These are the activations of a small neural network, seen along a few directions. Each row is one input.
Each table varies a few parts of the input and shows all the possible inputs, shuffled.
A made-up example of a description, with smaller parts first: one of 8 places around a ring, together with either a single point or (one of 2 separate values, together with one of 4 places along a line) or one of 11 places along a line.
Shared parts are said once, and a part with two or three values counts as separate values.
In the rows, zero is written as 128.

Other details of the inputs shift rows strongly along two fixed directions, in all tables alike. That doesn't count.
To show where, the next rows are all for the same input, with only those details redrawn:
[123 132 150 121 118 139 125 124 129 133 136 127 138 105]
[129  89 116 160 154 147 151 145 134 112 139 125 110 142]
[133 160 142 113 111 100 108 129 108 121  77 177 109 138]
[149 129  95 153 148  80 127 160  97  87  37 213  55 206]

Rows:
x1: [119 139 126 112 119 131 120 116 135 156 139 113 143 126]
x2: [131 133 143 121 124 129 119 120 128 131 142 125 148 107]
x3: [136 163 139 113 113 102 103 126 110 117  78 176 110 139]
x4: [128  87  96 148 162 141 151 140 139 140 137 120 114 155]
x5: [139  95 100 157 142 130 150 143 130 106 142 109 119 148]
x6: [136  95 106 160 149 130 147 143 128 108 140 107 120 149]
x7: [128 129 146 121 122 127 124 123 126 135 141 127 148 106]
x8: [124 141 139 120 106 137 125 124 133 125 144 120 138 113]
x9: [120 138 120 109 113 131 123 115 136 154 141 115 143 125]
x10: [123 132 150 121 118 139 125 124 129 133 136 127 138 105]
x11: [127 141 139 124 123 126 122 121 123 131 144 118 148 110]
x12: [125 135 128 109 128 136 119 114 137 158 135 119 143 119]
x13: [129  94  91 151 167 135 152 133 134 130 140 109 111 160]
x14: [120 133 146 120 119 137 125 126 138 131 132 124 137 101]
x15: [129 139 135 121 109 125 125 123 129 127 148 120 148 113]
x16: [123 137 144 119 121 139 121 123 140 127 133 122 137 103]
x17: [132 127 144 120 120 126 123 123 122 135 134 116 146 104]
x18: [133  96 106 162 152 132 148 145 131 107 148 117 121 153]
x19: [129 171 133 113 105  94 105 132 116 112  76 168 109 143]
x20: [133 164 115  98 107  86 109 118 111 135  80 165 113 157]
x21: [124 128 134 106 127 129 127 114 131 156 134 119 143 116]
x22: [127  96  88 153 165 141 148 137 137 136 141 111 111 161]
x23: [142  89 108 158 158 134 144 141 128 110 136 114 118 142]
x24: [121 142 136 119 107 135 126 126 141 123 139 118 137 108]
x25: [128 101 109 163 156 147 149 144 131 107 142 117 109 147]
x26: [127 132 131 106 129 131 123 110 134 152 135 117 143 117]
x27: [131 139 138 123 121 125 121 120 120 130 137 108 146 108]
x28: [121 141 145 123 112 137 123 124 131 126 141 118 139 115]
x29: [118 145 140 122 120 137 123 124 136 126 135 116 136 105]
x30: [131 166 121 101 113  85 106 118 110 137  78 163 114 158]
Changing only one part turns x7 into x18. The same change can be made to x17. Which row results?
> x6
What is each input in this table made of?
> one of 5 places along a line, together with either one of 2 separate values or one of 4 places along a line
Which other rows agree with x2 in the place on the line of 5? List them by row number.
> x3, x12, x16, x23, x26
Start at x5 and move only the place on the line of 4, one step at a time. The first step leads to x15. Which rows follow, in order?
> x8, x24
Which other rows does x9 become when the choice among 2 separate values takes its other values? List them by row number.
> x20
